Each row below is a small network's average activation on inputs in which a field has the value named, seen along a few directions.
Values that are neighbours, or in one group, have similar rows; names and order tell nothing.
(in the rows, 500 means zero)
Random noise pushes rows far along 5 fixed directions. That doesn't count. These rows show it; they differ only by the noise:
 46 628 732 657 476 441 726 618 337 368 857 290 675 144 556
644 531 644 248 436 410 631 547 576 342 844 381 549 473 365
435 519 324 571 596 534 472 430 388 503 316 558 375 430 593
318 406 568 592 282 410 342 571 572 602 251 491 562 616 465
576 470 380 333 406 552 570 470 546 437 520 445 440 427 558
375 509 723 674 716 224 413 522 418 516 480 531 512 680 356
480 809 504 485 128 668 246 673 376 427 435 657 601 249 181


Kebu, 9 values:
p9: 426 596 700 715 652 453 446 548 418 534 441 533 587 574 640
p1: 531 546 404 399 309 584 629 477 435 445 606 408 490 213 494
p4: 744 332 267 466 865 552 492 357 538 589 588 513 413 712 541
p2: 488 562 270 538 629 800 550 503 349 589 493 592 523 378 541
p7: 368 609 953 611 856 210 727 462 508 401 926 362 630 478 544
p8: 459 476 507 479 509 598 698 506 530 512 828 432 565 489 500
p6: 799 752 485 455 638 618 438 416 372 371 550 740 407 401 464
p5: 617 540 394 357 460 528 483 473 508 426 459 539 423 474 437
p3: 658 486 246 401 328 697 464 537 544 439 335 561 339 342 505
Kebu is arranged as 3 separate groups.
Question: List the group mates of p9, in the order listed.
Answer: p7, p6
Question: List the group mates of p4, in the order listed.
Answer: p2, p8

Tinu, 9 values:
z8: 328 322 553 354 160 653 668 566 728 508 774 266 728 396 713
z7: 720 679 338 376 478 742 451 519 478 471 624 582 521 374 413
z6: 593 280 230 543 486 517 355 475 600 614  81 602 269 704 521
z3: 528 733 723 534 513 468 603 525 318 305 866 438 570 238 407
z9: 854 600 345 225 335 755 461 536 562 497 571 630 468 555 342
z1: 430 511 570 444 279 497 462 537 568 445 387 503 543 432 565
z4: 297 710 650 787 593 398 366 560 344 503 265 622 508 393 443
z2: 323 427 676 461 246 431 559 648 566 463 735 265 714 376 405
z5: 503 502 225 405 463 592 520 373 441 555 322 560 396 454 555
Tinu is arranged as 3 separate groups.
Question: List the group mates of z7, in the order listed.
Answer: z8, z9
Question: List the group mates of z3, in the order listed.
Answer: z1, z4
